Each row below holds a small network's activations on one input, seen along a few directions.
In each table, some parts of the input vary, and every possible input appears once, in random order.
Descriptions start from the smaller parts, as in this example, which fits no table here: values(3) and (point or ring(9) or (line(4) and ring(8))).
Shared parts are said once, and a part with two or three values counts as separate values.
(in the rows, 128 means zero)

Other details of the inputs vary at random and push rows far along three fixed directions, the same in every table; ignore that.

A family of inputs:
x1: [146  75 188 112 185 138  96 111 113 163 113]
x2: [100 119  53 109 123 144 175 154 126 116 155]
x3: [125 100 131 116 120 146 137 131 120 141 134]
x4: [136 184 119 175  69  81 115 128 128 109 113]
x5: [111 126  99 125 135 123 136 130 116 115 130]
x6: [122  62 131  95 204 149 118 114 107 134 128]
x7: [135 108 133 124 132 115 128 119 120 133 126]
x8: [ 95 130  57 107 120 159 177 179 134 118 161]
x9: [161 131 217 117 128 140  95  80 114 154  97]
x10: [145 151 160 135  14 114 149 137 119 124 144]
x11: [148  92 187 124 145 126  96 105 110 143 112]
x12: [130 132 140 114  64 139 149 152 122 129 152]
x13: [134 137 127 129  71 127 143 144 127 122 145]
x14: [135 138 161 159 164 103  94 100 154 126 110]
x15: [ 97  96  87  75 136 176 166 166 117 113 169]
x16: [111  69 135  96 212 157 109 122 108 142 121]
x17: [110  89 129  64  77 178 180 147  95 119 178]
x18: [127 161  97 179 188  87 101 115 174 118 110]
x19: [121  77 167 100 186 156 108 119 104 147 118]
x20: [135 186 134 187  94  85 113 116 167 128 113]
x21: [141 129 175  86  67 176 159 118 119 151 145]
x22: [148 166 139 118  80 139 146 126 140 127 134]
x23: [149 140 178 152  75 108 111 122 124 152 112]
x24: [118 141  38 172 208  88 114 129 149 118 103]
x25: [110 164  43 151 167 106 135 168 149  97 129]
x26: [151 144 173 173 124  87  77 101 122 135  87]
x27: [131 154  77 125 190 133 131 123 149 109 116]
x28: [112 182 108 164 105 105 126 130 158 103 128]
Each input here is: line(4) and (values(2) or line(5)).
The inputs of x13 and x11 match in every part but the line(4) part. If x18 is changed in the same way as x13 into x11, which row does it become?
Answer: x14

A family of inputs:
x29: [ 89 112  25 104 211 146 166 151 149 109 153]
x30: [112 119  97 122  93 134 152 161 112 125 145]
x31: [142 108 160 150 172 112  99  97 139 143 108]
x32: [146 119 191  97  46 153 147 117 115 144 147]
x33: [143 175 136 159  97  95 106 113 137 120 109]
x34: [119 156  93 136 131 120 137 150 143 112 142]
x35: [126 158 117 167 125 105 114 130 150 127 114]
x36: [109 148  95 128 120 131 152 150 141 122 136]
x37: [109 139 105 117  93 147 157 159 140 106 158]
x38: [134  82 171  99  69 146 144 129  94 145 153]
x39: [110  77 179  66 119 181 149 120 102 140 154]
x40: [132  95 138 103 188 149 113 121 126 137 123]
x41: [131 169 138 172  98  94 106 116 145 114 113]
x42: [129 140 119 135  68 113 139 159 114 114 142]
x43: [137 155 136 167  77  79 111 128 116 116 109]
x44: [121 166  71 137 134 124 143 135 135 102 127]
x45: [158 128 146 155 184 101  97  92 135 141  88]
x46: [120  93 123  89 170 173 141 128 116 144 134]
x47: [150 109 182 130 157 130  89  96 122 163 102]
x48: [143 111 137 126 207 127  98 110 128 137 103]
The inputs of x29 and x36 match in every part but one. If x38 is changed in the same way as x29 into x36, which row does it become?
Answer: x30
What is each input in this table made of?
Answer: values(4) and (point or line(4))
List by row number the other rows that have the values(4) part in common with x39.
Answer: x33, x41, x43, x44
